A small network was shown many inputs. Here are its activations along a few directions, one row for each input.
In each table, some parts of the input vary, and every possible input appears once, in random order.
A made-up example of a description, with smaller parts first: line(6) and (point or line(9) or (values(2) and ring(8))).
Shared parts are said once, and a part with two or three values counts as separate values.

Other details of the inputs shift rows strongly along two fixed directions, in all tables alike. That doesn't count.

A family of inputs:
x1: [ 30 -13  -8  -7  -2 -29  -9  35  23 -33 -18   0]
x2: [ 21 -21 -39  12 -19  28   1 -47   1 -35  30  -3]
x3: [ 18  31 -29  12 -43  58 -53 -26 -22  42  62  34]
x4: [ -8   6  -2   6 -32   4 -31  20   0  23   0  32]
x5: [ 41   9 -16  13 -27  -4 -39  44  32 -12   0  31]
x6: [ -9  15  25  14 -15 -17  -9  29  17  25 -27  25]
x7: [ -8 -16  11 -14  33  -1  28 -17 -12  -1   9 -42]
x8: [ 5  7  9 -8 -5 10 -1  3 -8 14 16 -6]
x9: [-24 -33  19  -7  37 -25  28  -3  -4  -4 -24 -39]
x10: [-12  13 -49  22   8  44 -10 -96 -37  24  71 -12]
x11: [ 35 -18 -32  -3  -5  -3 -21   3  11 -27  11  -4]
x12: [-13 -17  34  -9  17 -20  15  27  17   6 -39 -13]
x13: [-16  -2  25   2 -16 -25  -9  59  17  15 -52  29]
x14: [-33  -1   4 -18  35 -48  56 -11 -17 -15 -19 -36]
x15: [-12  -6   4 -17  34 -16  54 -21 -19  -6   2 -40]
x16: [  9 -37  -2  -4  58 -34  32 -32 -15 -75  16 -57]
x17: [ -4  38  13  -8 -33 -13  -4  45   7  17 -16  39]
x18: [  5  38 -40  16 -21  54 -24 -64 -26  33  74  17]
x19: [-13 -17   2 -18  56 -23  64 -30 -28 -14  -1 -67]
x20: [ 35 -21 -10 -12  -3 -24 -20  33  12 -30  -4 -11]
x21: [  4  30 -32  17 -40  82 -62 -31   3  46  35  59]
x22: [-11  -5  -3  -8  22 -11  34 -37 -23   2  29 -38]
x23: [ 27 -16 -60  17  -7  52 -17 -96 -23 -32  62 -25]
x24: [ 19 -30 -28  -1   8   2  12 -46  -9 -54   7 -44]
x25: [ -7  -1   2  -1  -8 -10  -1  -5 -17  14  17  -7]
x26: [ -3  -9  18 -15  32 -13  36 -11  -5   0  -2 -40]
x27: [ -8   7 -53  14   8  46  -3 -97 -48  23  80 -12]
x28: [ -2 -10  24  -6  11   3  13   8   8  12 -10 -10]
x29: [-12  -5   4   9  -7  -9  -1 -10  -7  18  10  -1]
x30: [ 27  11 -14  20 -42  20 -29  10  23 -30   1  24]
x31: [ 34  -1  13  14 -22  -6 -35  55  14 -43 -11  41]
x32: [ 25  12  17  18 -14 -14 -28  56  23 -44 -10  37]
x33: [-29 -30  14 -11  44 -31  40  -2  -3  -8 -39 -40]
x34: [ 22   2  13  12   8 -22 -12  33  16 -52 -11  14]
x35: [-29 -16  -6 -12  48 -15  40 -32  -9  -4 -24 -35]
x36: [ -4  11 -12   5 -27  49 -42   4  11  32   4  43]
x37: [ -7  10  19 -12  -5 -30  20  30   0   6 -20   0]
x38: [-13  18  19 -19   2 -23  28  29   7   0 -26   0]
x39: [-27 -32  20  -6  42 -32  38  -5   1  -5 -29 -40]
x40: [ -3   2  -1   4 -17  40 -37   0   5  23  13  19]
x41: [ 28 -18  -7   9 -29   6 -16  -8  13 -39   5  -6]
x42: [-19  20  20  -3 -22 -34  -1  58  15  13 -49  35]
x43: [-10   2 -24   9   7  40 -16 -57 -13  25  26   6]
x44: [-19  -7  -1 -20  45  -2  46 -28  -8  -6 -14 -34]
x45: [-12   0  33 -12  -1 -15   0  54  26  11 -59  18]
x46: [-32 -12  -9  -8  41 -22  40 -34 -15  -3 -17 -31]
x47: [-26 -20   9  -1  33 -30  33 -15  -9   0 -26 -26]
x48: [ 37  -7  13  -1 -34 -28 -33  76  41 -19 -23  31]
x49: [  8  20  13  -4 -25  24 -21  32   9  24  -7  32]
x50: [-10  -4  28 -18  17 -15  24  24  13   3 -40  -7]
x51: [ 29   2  10  16 -15  -5 -28  49  17 -45  -7  36]
x52: [-20  -3  18 -21  46 -28  60  -9  -3 -14 -22 -46]
x53: [  7  32 -15   0 -19  49 -23 -17  -1  29  27  30]
x54: [  1  27  18  -3 -30 -12  -2  41   5  19 -12  32]
x55: [ -5  31  17   4 -29 -25  -3  41   6  21 -18  34]
x56: [ -5  11  24  10 -22 -23  -6  36   5  25 -23  27]
x57: [ 0  2  3 -7  3 25 -4 -4  1 16 -3  5]
x58: [ -9  -6  23  13 -22 -13 -15  43  14  26 -26  25]
x59: [ -6  12   2  12 -35   0 -27  32   2  27 -13  40]
x60: [ -4  20  -4  12 -19  41 -30  -8  14  30  11  30]
x61: [ -5  19  11  13 -24   9 -28  25  20  30 -24  39]
x62: [ 24 -25 -52   8  -2  49 -22 -97 -29 -38  62 -38]
x63: [-16   2   3 -11  38 -14  53 -25 -15  -7  10 -44]
x64: [ 34   6 -14   2 -29 -11 -33  62  35 -16 -17  37]
x65: [-21 -22   7  -2  25 -20  16 -12 -10   1  -8 -32]
x66: [ -8 -23  13 -11  37   1  28 -19 -10  -1   0 -42]
x67: [  6  29 -32  16 -14  79 -35 -66  -9  35  61  21]
x68: [-11 -11  11 -12  29 -17  42 -12 -12  -2  11 -43]
x69: [ -9   1  27 -21  14 -20  31  26   7   0 -33 -13]
x70: [ 20 -28 -13   2  29  -3  -5 -32 -19 -61  30 -29]
x71: [  7  30 -39  22 -50  55 -58 -25 -21  47  56  54]
x72: [ -4  16  36   0 -36 -40 -10  67  16  19 -27  33]
Description of these inputs: line(6) and (values(3) or ring(9)).
Q: Changing only the line(6) part turns x13 into x46. The same change can be made to x49. Which row results?
A: x53
Q: Changing only the line(6) part turns x67 into x50. The same change can be made to x63. Which row results?
A: x15
Q: Which other rows does x17 become when the line(6) part takes its other values? List them by row number.
A: x3, x18, x22, x37, x54
Q: Which other rows does x23 become when the line(6) part takes its other values? List them by row number.
A: x2, x24, x30, x41, x62
Q: Which other rows does x70 become when the values(3) part takes its other values? List them by row number.
A: x20, x62
Q: Which other rows does x65 become when the ring(9) part takes its other values? List them by row number.
A: x3, x4, x7, x8, x9, x25, x40, x66

A family of inputs:
x73: [  2  14   3   3 -17  -4  -6  17   1   8   2  19]
x74: [  1  -9  -7  -4  13  17  -1 -23  -3  -1  12 -15]
x75: [ -5  14   1  10 -27   7 -24  18   7  20  -7  37]
x76: [ 41   2 -30  11 -32  17 -39  10  18 -28  12  25]
x77: [  0  14  -9  13 -30  21 -33   4   1  22   9  36]
x78: [ -9  -9  36 -21  27 -52  47  41   9 -20 -47 -29]
x79: [-18 -15  16  -8  24 -31  28   8   4  -8 -33 -23]
x80: [ -1   3  -6   8 -14  19 -23  -4   3  15   4  17]
x81: [-16 -19  37 -20  36 -50  47  34  13 -20 -56 -34]
x82: [  1  -4  -7  -7  18   6  17 -26 -13  -7  18 -25]
x83: [  1  15  19   1 -22   6 -18  39  18  17 -23  32]
x84: [ 39   2 -18  18 -27  20 -55  18  13 -27  23  37]
x85: [  4   4  16   5 -26  -2 -25  41  19  10 -24  29]
x86: [ 16  15   9   1 -27  13 -23  30  10   8   1  26]
x87: [ -1  20   9   1 -15  13 -10  19   8  18  -7  27]
x88: [-19 -18  13 -11  34 -51  47   2  -7 -19 -26 -39]
x89: [-18 -16  34 -15  29 -47  40  33  12 -13 -56 -23]
x90: [  7  13  10   0 -17  12 -15  23  10  12  -6  23]
x91: [ 13  12  14   4 -34  -8 -22  47  13   5  -9  30]
x92: [  0  -2  19  -2  -9  -7  -9  33  17   4 -28  13]
x93: [ -8  10   4   8 -16   7 -16  12   8  18 -12  26]
x94: [ -2   6  -9  -1   8   4  12 -23 -13   3  20 -11]
x95: [ -2 -14 -13   3   7   4  -3 -24  -9  -4  13 -13]
x96: [  4  -6 -10  -4  13   1  13 -24 -13  -9  23 -25]
x97: [  3  25  -5   7 -24  18 -17   3  -2  21  16  29]
x98: [ 21 -23 -37  10  20  13   5 -61 -13 -61  33 -33]
x99: [ -1   4  13   5 -23 -11 -18  37  13   9 -22  26]
x100: [  0 -13 -23   3  16  31  -7 -52 -13   2  31 -18]
x101: [-12  -2 -22   4  18  26   4 -55 -17  11  24 -13]
x102: [ -1   3  18   0 -14  -3 -13  34  17  10 -26  21]
x103: [  3  16   9   0 -15  12 -11  20   8  14  -6  23]
x104: [-19  -8  28 -15  27 -61  53  31   1 -18 -41 -27]
x105: [ -8  -9  14 -11  19 -40  34  14  -2 -16 -19 -25]
x106: [ 12  14  10   1 -23  16 -22  28  13  12  -4  27]
x107: [  0  -8 -22   0  19  32   0 -53 -14   3  32 -21]
x108: [  1  22   8   0 -16   7  -5  18   4  15  -3  23]
x109: [  2  -4 -25   4   8  16   2 -46 -20  -1  41 -16]
x110: [-19 -25  29 -17  39 -73  58  28   1 -29 -49 -45]
x111: [ 12  14  -5   4 -22  17 -19   4  -1  10  20  16]
x112: [ -7  12   8   1  -6   9  -5  11   7  15 -12  17]
x113: [ 14  10  11  -1 -23  16 -24  29  14   9  -4  25]
x114: [ -4   0 -21  -3  23  19  18 -55 -23   1  35 -27]
x115: [  1   3 -10  -1   7   4   9 -21 -12   0  21 -13]
x116: [-11   0 -27   6  12  11   6 -50 -22   7  30 -12]
x117: [ -4 -11 -13   3   6   4  -2 -24  -9   0  13 -10]
x118: [ -4 -13 -28   4  18   9   8 -55 -23  -5  36 -28]
x119: [ -5 -20 -11   0  19   5   5 -31  -8  -7   9 -25]
x120: [ -2 -18 -28   3  22   8  10 -58 -24  -9  38 -34]
Q: What is each input in this table made of?
A: values(3) or (line(5) and ring(9))
Q: What sort of input is x119?
A: line(5) and ring(9)

A family of inputs:
x121: [  1  -5  23  -4  -4 -19   0  38  21  -7 -38   5]
x122: [-12  11   1  -4   0 -14  23  -2  -6   8  -5  -7]
x123: [ 20  20  24   2 -38  -7 -26  68  28   2 -28  43]
x124: [  3 -19 -19  -3  32 -16  26 -40 -18 -31  21 -42]
x125: [ -5   8  -6  -1 -16  17 -12  -3  -1  33   7   9]
x126: [ -7 -28 -14  -4  37  -7  27 -44 -14 -23   7 -45]
x127: [  3  30 -32  21 -28  57 -35 -49 -19  34  59  40]
x128: [ 25  27   5  11 -48  25 -46  44  19  14  -1  54]
x129: [ -3  29  -1  17 -40  34 -44  11   7  41   8  64]
x130: [ 12   6  26  -3 -16 -29  -1  63  23 -14 -37  17]
x131: [  5  -3 -39   2  20  42   3 -74 -26  -7  57 -24]
x132: [  0 -16  20 -13  21 -53  36  33   9 -35 -32 -26]
x133: [ -7   2  -9  -8  11  -1  21 -31 -17  11  20 -28]
x134: [  5   2  -9   5 -11  28 -22 -10   6   7   9  14]
x135: [ -2   3 -24   4   8  37  -4 -61 -29  20  58 -16]
x136: [ 15   6 -11  17 -41  18 -47  20   8   5   8  42]
x137: [  7  -8 -18   0  17   1  11 -33 -11 -18  25 -23]
x138: [ 24  18 -14  15 -45  18 -49  20   8   2  23  45]
x139: [-24  -9  34 -12  34 -48  47  27  -3 -12 -35 -28]
x140: [-26 -25  35 -24  45 -51  52  18   0  -6 -39 -46]
x141: [  2  -6  22  -3  -5 -22  -1  39  20  -9 -37   5]
x142: [  0 -19   0   2   9 -19   6   3  -1 -19 -13 -13]
x143: [ -7 -16 -11  -5  28  12  15 -37  -7  -9   5 -29]
x144: [-13 -19  28 -19  29 -35  38  26  13 -21 -47 -27]
x145: [-16   5   2   5  10  15 -10 -17  -9  22   8   5]
x146: [-16  -1 -36   3  16  29  11 -70 -25  22  36 -19]
x147: [ 10   6  20   7 -35 -13 -30  61  27   1 -34  37]
x148: [  6   0   4  -7  12   0  11   1  -1 -11  -4 -10]
Q: What is each input in this table made of?
A: values(2) and (ring(5) or line(9))
Q: Changing only the values(2) part turns x143 into x131. The same change can be made to x134. Which row results?
A: x128
Q: Which other rows does x136 become when the values(2) part takes its other values? List them by row number.
A: x138
